These are the activations of a small neural network, seen along a few directions. Each row is one input.
Each table varies a few parts of the input and shows all the possible inputs, shuffled.
Descriptions start from the smaller parts, as in this example, which fits no table here: values(2) and (point or line(9) or (line(4) and ring(5))).
Shared parts are said once, and a part with two or three values counts as separate values.

Other details of the inputs vary at random and push rows far along two fixed directions, the same in every table; ignore that.

Table:
r1: [-3.94,-3.34,0.72,-3.34,0.35,0.14,-1.67,-5.58,-5.76,-2.11,-5.58,4.29,-3.09,0.85,3.11]
r2: [0.82,2.82,-0.13,2.89,0.96,-2.28,-0.05,3.86,3.56,0.69,3.38,-1.47,3.93,-2.27,1.34]
r3: [-5.35,-1.72,4.94,1.42,-1.59,0.42,-0.12,-3.81,-2.24,-2.59,-0.85,2.10,1.56,-1.78,-0.25]
r4: [-5.40,-4.20,1.63,-3.32,-0.18,-0.11,-0.72,-7.10,-6.88,-1.44,-6.11,4.68,-3.42,0.68,3.50]
r5: [-4.00,-1.60,4.02,-1.06,-1.24,2.73,0.03,-4.76,-4.73,-1.08,-3.38,1.51,-0.14,2.23,4.33]
r6: [0.72,2.74,-0.03,2.46,0.29,-2.09,-1.42,4.47,3.89,-1.68,4.43,-0.77,4.29,-3.90,-2.50]
r7: [-2.54,1.10,3.06,2.43,-0.91,-2.13,-0.98,1.84,0.58,-2.35,2.28,0.21,4.12,-4.06,-1.11]
r8: [3.76,2.52,-3.11,0.16,0.87,0.02,0.25,2.97,2.27,1.51,1.66,-1.89,-0.23,0.69,0.92]
r9: [2.66,0.61,-2.50,-2.73,-1.58,0.66,1.08,0.10,-1.70,2.11,-1.33,-0.92,-4.07,1.78,-0.95]
r10: [-1.44,-1.01,0.04,-3.97,-3.43,2.32,1.85,-5.39,-6.29,1.63,-4.48,1.41,-5.45,2.92,1.24]
r11: [5.61,-0.80,-5.39,-3.33,0.26,2.65,1.24,0.00,0.89,1.67,0.00,-1.07,-6.23,3.57,-3.92]
r12: [6.00,0.65,-5.62,-2.86,0.19,1.44,2.13,1.43,-0.08,3.67,-0.67,-2.41,-5.55,4.16,0.57]
r13: [-3.39,-0.86,4.39,2.87,0.50,-0.20,-0.41,-0.52,0.52,-2.05,0.06,0.22,4.43,-1.40,1.06]
r14: [0.11,-1.93,0.17,0.58,0.25,0.79,-0.02,-0.58,0.80,-0.17,-0.37,-0.71,-0.16,1.03,-2.15]
r15: [-0.60,-1.25,0.52,1.78,0.71,0.07,-0.03,-0.15,2.29,-0.32,1.22,-0.15,1.70,-0.31,-2.30]
r16: [-0.73,2.79,1.28,1.72,-0.55,-0.98,-1.07,1.52,0.47,-0.17,0.98,-0.09,2.45,-1.73,1.36]
r17: [-2.24,0.80,3.29,3.08,1.01,-1.27,-0.50,1.74,2.36,-0.69,2.41,-0.26,5.24,-2.04,2.04]
r18: [2.90,3.84,-1.91,2.73,1.23,-2.96,-0.15,5.92,5.22,1.66,4.52,-1.84,3.10,-2.77,-1.09]
r19: [3.06,-0.19,-2.09,0.15,0.76,-0.12,0.31,2.35,2.80,0.28,2.06,-1.45,-1.43,-0.18,-3.79]
r20: [4.83,3.00,-4.09,-0.93,0.03,-0.49,-0.14,3.83,2.82,1.89,2.11,-1.80,-1.20,-0.05,-2.27]
r21: [-2.89,-2.18,2.52,0.48,-0.66,1.87,-0.76,-3.45,-1.49,-1.68,-1.78,0.99,0.75,0.85,-0.49]
r22: [-1.41,-1.23,-0.22,0.22,2.68,-3.65,-2.51,1.25,0.58,-1.71,-0.45,1.86,1.47,-3.03,0.78]
r23: [4.20,-0.36,-4.96,-3.90,-1.20,1.50,2.39,-0.49,-1.20,2.30,-0.28,-0.75,-5.96,2.95,-2.82]
r24: [-0.92,2.81,2.08,3.14,-0.09,-2.72,-1.10,3.55,1.88,-0.21,2.25,-0.82,4.26,-3.48,0.87]
r25: [-6.09,-1.34,6.18,2.97,-0.32,0.16,-0.10,-2.95,-1.07,-2.50,-0.69,1.62,5.09,-1.72,2.13]
r26: [6.75,-0.88,-6.17,-3.40,1.49,3.31,2.02,0.42,1.50,2.84,-0.61,-1.97,-5.42,5.38,-1.94]
r27: [-0.46,-0.78,1.37,-0.24,0.16,0.92,0.44,-0.47,-1.01,0.51,-0.76,-0.53,-0.03,1.63,2.34]
Each input here is: values(3) and (point or ring(8)).
- Changing only the values(3) part turns r21 into r14. The same change can be made to r16. Which row results? => r24
- Which other rows does r19 become when the values(3) part takes its other values? List them by row number. => r3, r11
- Which other rows agree with r10 in the values(3) part? List them by row number. => r2, r3, r4, r15, r17, r18, r23, r25

Table:
r28: [0.74,-3.48,-1.43,-1.90,1.20,1.55,0.47,-2.91,-2.33,1.40,-4.23,0.25,-4.33,4.23,1.93]
r29: [-5.76,-0.41,6.96,3.23,-0.16,0.72,-2.01,-1.47,-0.19,-4.48,0.28,1.27,7.08,-2.49,1.58]
r30: [0.80,-0.34,-1.09,-3.45,-1.13,1.88,2.13,-2.42,-4.20,2.22,-3.11,0.10,-3.82,3.69,3.71]
r31: [2.29,2.56,-0.44,2.24,-0.42,-0.62,0.74,3.60,3.74,1.82,2.92,-2.53,2.70,-0.71,-2.16]
r32: [2.72,2.14,-0.89,2.08,1.68,-1.73,0.23,5.05,3.23,1.29,2.93,-2.52,2.21,-0.69,2.03]
r33: [6.12,2.36,-5.70,-1.72,-0.96,1.44,1.98,2.01,2.26,3.86,1.68,-2.12,-4.20,2.49,-3.59]
r34: [6.05,-1.13,-5.91,-1.79,3.36,-0.02,0.38,2.56,3.33,3.19,-0.28,-1.83,-3.82,3.40,-1.08]
r35: [-2.82,-1.50,2.67,2.00,0.52,-2.14,0.82,0.39,1.21,-0.65,1.43,0.35,3.40,-2.40,-0.90]
r36: [6.21,2.48,-6.05,-1.34,-0.94,1.34,1.89,1.91,2.46,3.47,1.85,-2.18,-4.35,2.10,-3.62]
r37: [-6.12,0.35,6.22,2.87,-0.61,0.62,-2.47,-2.23,-0.52,-5.02,0.72,2.45,6.19,-3.32,1.10]
r38: [0.23,-2.04,-2.14,-3.85,-0.10,-0.06,-1.81,-2.47,-4.38,-0.19,-4.89,1.87,-5.08,1.41,0.25]
r39: [5.72,-0.40,-6.90,-2.49,2.92,-0.22,0.23,1.90,3.26,2.99,0.10,-0.78,-3.52,2.71,-1.62]
r40: [-2.60,0.55,1.68,-3.03,-2.74,-0.18,-0.89,-2.57,-6.78,-1.14,-4.03,1.82,-2.94,-0.21,3.49]
r41: [0.65,-1.65,-0.94,-3.39,-0.91,4.30,0.51,-3.95,-2.68,-0.60,-2.39,0.81,-3.36,3.95,-0.12]
r42: [-1.81,0.86,0.35,3.01,2.49,-2.93,-2.48,1.29,3.29,-1.75,1.65,1.48,4.27,-3.76,0.27]
r43: [-1.17,3.19,2.51,2.64,-2.12,-2.66,-2.21,3.53,0.96,-1.64,1.84,-0.79,3.47,-4.53,-2.21]
r44: [0.40,-0.96,0.52,-1.79,-2.91,3.37,2.29,-3.60,-3.91,2.51,-3.18,-1.05,-4.42,4.21,0.40]
r45: [2.25,1.51,-1.88,-0.76,-1.79,1.32,1.56,0.12,0.44,2.45,0.48,-1.37,-1.62,1.65,-1.78]
r46: [-3.55,-3.21,1.93,-1.37,0.20,0.92,-0.21,-4.98,-3.93,-0.22,-4.95,2.35,-1.01,2.07,3.05]
r47: [2.66,2.48,-0.90,1.51,1.61,-1.80,0.16,4.97,3.31,1.44,2.96,-2.20,2.27,-0.96,1.92]
r48: [2.83,0.76,-0.46,1.82,2.18,0.86,-1.03,3.94,4.92,-1.04,3.25,-2.28,2.74,-0.08,-1.79]
r49: [1.31,-0.05,-1.75,1.10,1.49,-2.57,0.89,3.14,4.28,0.74,3.82,-0.61,1.85,-2.27,-3.16]
r50: [2.58,1.84,-1.96,1.38,1.65,0.47,-1.38,2.73,4.56,-1.91,3.71,-0.54,2.19,-1.43,-2.58]
r51: [-2.81,-3.14,3.54,-0.82,-1.08,4.43,0.08,-4.99,-4.46,-2.19,-3.68,0.54,-1.54,3.45,2.04]
r52: [1.77,-1.04,-0.73,2.49,2.15,-2.35,1.04,3.96,4.34,0.79,3.55,-2.18,1.59,-1.37,-2.50]
r53: [1.63,-0.83,-0.67,1.88,2.04,-2.39,1.00,3.72,4.27,0.93,3.45,-1.76,1.57,-1.60,-2.60]
r54: [1.45,-1.12,-3.07,-1.20,0.26,-0.48,1.65,-0.59,0.67,1.04,1.04,0.56,-3.07,-0.05,-2.68]
r55: [-3.19,0.38,1.34,-1.98,-2.15,1.29,0.79,-4.78,-5.70,-0.39,-3.16,2.34,-2.39,0.83,4.50]
r56: [-2.59,-0.62,2.15,0.90,-0.53,-3.65,-1.54,1.52,-0.51,-2.29,0.99,1.13,1.68,-4.67,-2.41]
r57: [-6.90,-0.21,5.14,3.34,0.95,-2.48,-2.91,-2.02,-0.29,-3.34,-0.63,3.40,6.08,-4.26,2.65]
r58: [-2.49,-1.54,2.58,-2.69,-2.32,2.46,-2.23,-3.82,-5.62,-3.76,-3.96,1.94,-2.27,0.57,0.01]
r59: [2.53,0.30,-0.80,0.45,-1.33,1.69,1.74,0.44,0.08,2.46,-0.10,-2.67,-2.10,2.64,-0.93]
r60: [-7.33,-1.00,5.92,3.15,-0.75,-2.61,-0.56,-2.05,-0.75,-3.08,1.18,2.92,5.30,-5.07,0.22]
r61: [-2.06,2.88,1.65,1.40,-0.18,-1.71,-0.61,1.23,0.20,-0.77,1.70,0.96,3.46,-2.81,3.00]
r62: [0.28,0.01,-1.46,-3.91,-1.55,1.92,1.78,-3.19,-4.56,1.86,-2.95,0.88,-4.21,3.28,3.59]
- Changing only one part turns r37 into r57. The same change can be made to r58. Which row results? => r38
- What is each input in this table made of? => values(5) and (point or line(6))
- Which other rows agree with r53 in the values(5) part? List them by row number. => r35, r49, r52, r54, r56, r60
- Which other rows does r53 become when the values(5) part takes its other values? List them by row number. => r34, r44, r47, r48
- Which other rows does r31 become when the line(6) part takes its other values? List them by row number. => r33, r36, r44, r45, r59
- Which other rows agree with r55 in the values(5) part? List them by row number. => r30, r32, r40, r47, r61, r62
